Each row below holds a small network's activations on one input, seen along a few directions.
In each table, some parts of the input vary, and every possible input appears once, in random order.
Descriptions start from the smaller parts, as in this example, which fits no table here: one of 6 places along a line, together with either a single point or one of 11 places along a line or (one of 2 separate values, together with one of 8 places around a ring).
Shared parts are said once, and a part with two or three values counts as separate values.
In the rows, 128 means zero.

A family of inputs:
row 1: [156 173  95 107 137  92 104  77  80 117 150 173 113]
row 2: [101 194 120 137 151 131 139  68  88 152 189 130 121]
row 3: [132 122  94 165 119 113 185  64  99 126 154 129  89]
row 4: [158 136  85 143 173  62  94  89  72 124 144 183 130]
row 5: [ 79  93 150 146  91 147 153 162 180 124 117  86  90]
row 6: [106 133  63 106 119 130 141  81  82 162 113 149  63]
row 7: [119 175 143  60 153 163  78 154 147 118 119 115 171]
row 8: [178 127 159 102 104 136 114 177 138 120  75 126 148]
row 9: [109 100 121 100 103 155 127 187 156 126  76 114  68]
row 10: [152  99 127 121 105 140 143 179 166  96  69 143  80]
row 11: [110 141 150  53 138 149  62 160 134 111 127 116 172]
row 12: [143 162 145  91 115 166 114 180 140 153  75 100 140]
row 13: [151 139 161  72 141 131  78 154 140  81 119 144 179]
row 14: [123  91 159 166  92 134 170 153 189  96 112 115 100]
row 15: [114 154 168 140 103 165 136 159 163 154 116  79 163]
row 16: [124 203  91  91 153 123 110  79  86 159 150 157 102]
row 17: [122 130 183 123 125 140 109 134 159  85 168 124 206]
row 18: [135 130 150  84 100 152  97 184 128 147  81  99 141]
row 19: [164  77 171 176 123 105 139 164 157 140 129 112 184]
row 20: [149 119 183 149  90 134 142 155 162 124 122 102 173]
row 21: [133  88 176 149 156 110 110 142 151 100 170 137 217]
row 22: [ 91 123  96 147 122 132 170  64  91 156 154 114  78]
row 23: [162  96 154 102 172 111  73 160 129  94 117 161 193]
row 24: [113 132 115 108 116 169 144 184 166 131  68 118  69]
row 25: [111 162  60 104 133 140 163  84  90 168 110 150  63]
row 26: [145 133  61 123 116 108 157  80  89 129 109 168  75]
row 27: [ 96 162 125 137 137 122 118  66  78 144 195 129 122]
row 28: [ 84 125 144 155 106 162 166 158 190 129 107  90  88]
row 29: [ 95 153  93 148 137 142 187  66  99 162 147 115  77]
row 30: [135 163 125 155 135 101 136  67  83 112 195 143 131]
row 31: [191  84 147 132 138 115 105 181 133 134  77 138 161]
row 32: [118 172  97  91 140 114  86  75  75 151 152 156 101]
row 33: [143  48 144 192 125 105 164 160 187 115 121 121 113]
row 34: [154  97  45 158 148  77 147  91  86 138 107 174  95]
row 35: [169  57 113 152 138 117 132 182 165 113  72 152  94]
row 36: [140 123 117 188 171  70 130  80  73 117 193 150 145]
row 37: [ 81 133 171 104 122 155  93 143 154 113 174  98 199]
row 38: [ 89 166 163 113 137 172 105 137 166 119 165 100 198]
row 39: [142  83  82 196 150  80 177  76  96 134 156 134 105]
row 40: [106 123 172 132  87 149 123 163 152 148 126  77 166]
Q: What do these inputs look like to the network?
A: one of 2 separate values, together with one of 4 places along a line, together with one of 5 places around a ring
Q: Changing only the place on the line of 4 turns row 21 into row 38. The same change can be made to row 4. Which row results?
A: row 16
Q: Changing only the place on the line of 4 turns row 13 into row 7. The same change can be made to row 8. Which row results?
A: row 12
Q: Change only the place on the line of 4 in row 25. List by row number the other rows that result.
A: row 6, row 26, row 34
Q: Change only the choice among 2 separate values in row 22. List by row number the other rows that result.
A: row 6
Q: Change only the choice among 2 separate values in row 8. List by row number the other rows that result.
A: row 20

A family of inputs:
row 41: [110 135 176 105 111 172 113 180 167 131 106  84 168]
row 42: [150  70 149 171 136 109 134 162 160 113 126 129 157]
row 43: [113 168  96 116 159 109 114  57  71 133 177 165 119]
row 44: [127 125  78 153 118 118 176  85  88 154 125 135  53]
row 45: [ 84 126 180 127  86 178 142 182 196 127 116  73 130]
row 46: [ 99 165  76 119 149 119 130  61  88 122 169 154  93]
row 47: [136 187 159 107 160 107  68  83  75 130 206 133 230]
row 48: [159 131 145  86 122 146  91 189 151 123  71 130 135]
row 49: [149 133  75 174 117 101 183  80  84 174 114 138  72]
row 50: [149  75 167 180 133 103 143 144 163  89 147 127 167]
row 51: [120 143 159  88 114 167 113 166 163 128 110 107 155]
row 52: [110 135  74 136 141 113 155  78  98 142 138 143  59]
row 53: [146 116 125  99 129 128 106 169 137 112  87 141 127]
row 54: [141  85 133 129 117 121 123 156 151 113 100 133 125]
Q: What do these inputs look like to the network?
A: either a single point or one of 5 places along a line or one of 8 places along a line
Q: What sort of input is row 47?
A: a single point
Q: Start at row 50 and move only the place on the line of 8, one step at a time. The first step leads to row 42. Which rows follow, in order?
A: row 54, row 53, row 48, row 51, row 41, row 45

A family of inputs:
row 55: [110 142  64 181 128 109 198  79  83 164 138 136  51]
row 56: [109 166 100 164 163  96 163  43  65 151 196 130 128]
row 57: [116 129  58 150 134 110 160  88 107 140 122 142  62]
row 58: [123 161 111  80 164  98  77  86  63 139 147 168 141]
row 59: [127 175  95 109 172 126 109  64  70 162 170 152 133]
row 60: [179  93 175 146 160  96  80 165 171  72 139 167 195]
row 61: [128 147  59 124 134 139 146  95  87 172 108 156  56]
row 62: [ 61  92 166  99 101 192 147 190 229 114 107  70 101]
row 63: [152 130 104  89 165  98  77 110  81  86 146 172 158]
row 64: [115 156  91 133 166  97 122  56  90 130 185 138 140]
row 65: [113 203 129  44  86 197 116 165 144 154  53  98  86]
row 66: [109  87 180 152 104 177 139 192 181 125  84  71 117]
row 67: [112 235 158  29 112 187  77 145 124 143 115 100 166]
row 68: [160 100  71  99 133 113 117 135 101  98  88 170  77]
row 69: [ 92 122 187 137 105 150 103 165 176 116 135  82 216]
row 70: [114 111  83 210 102  98 213  43  96 143 162 140  44]
row 71: [117 137 117 192 131  86 179   9  76 130 225 133 119]
row 72: [162  73 176 143 101 144 149 210 169 140  76  80 130]
row 73: [186  58 146 149 136 111 124 186 186  81  80 159 119]
row 74: [146 113 190 140 101 121  91 189 162 137 144  90 213]
row 75: [172  88 177 138 135 111 109 168 148 110 119 131 238]
row 76: [129 132  78  91 129 111 116 114  82 151  90 169  61]
row 77: [183  78 151 163 103 114 137 197 183 117  73 127 136]
row 78: [ 57 143 205 109 107 190 126 179 198  95 170  88 185]
Q: Changing only one part turns row 78 into row 62. The same change can be made to row 74. Which row results?
A: row 72
Q: What do these inputs look like to the network?
A: one of 2 separate values, together with either a single point or one of 5 places along a line or one of 6 places along a line
Q: Start at row 68 and move only the place on the line of 6, one step at a time. The first step leads to row 76. Which rows follow, in order?
A: row 61, row 57, row 55, row 70

A family of inputs:
row 79: [147  80 218 140 120 139 102 209 202  90 123  97 231]
row 80: [120 139 103 107 113 156 147 147 140 144  79 123  71]
row 81: [ 99 149 104  99 123 150 129 122 121 144 114 124  90]
row 82: [117 183 115  80 139 139  93 106  92 148 138 132 141]
row 83: [154 123 129 148 159  87 108  97  90 124 168 152 175]
row 84: [156  80 115 175 131 102 161 138 143 120 107 142 103]
row 85: [112 139 208  76 104 186  81 222 198 114  98  80 189]
row 86: [ 90 210 114  90 139 144 109  67  84 147 179 129 134]
row 87: [107 121  97 129  89 158 179 137 141 157  77 106  38]
row 88: [127 151 126 157 161  92 123  56  82 119 210 146 168]
row 89: [162 102 128 146 143  92 118 120 115 106 138 156 147]
row 90: [141  64 106 201 105 104 194 129 145 132 105 126  69]
row 91: [136  88 115 167 142  97 143 112 123 119 145 142 123]
row 92: [124 163 115  77 124 145 104 130 115 130 109 136 114]
Q: What do these inputs look like to the network?
A: one of 2 separate values, together with either a single point or one of 6 places along a line
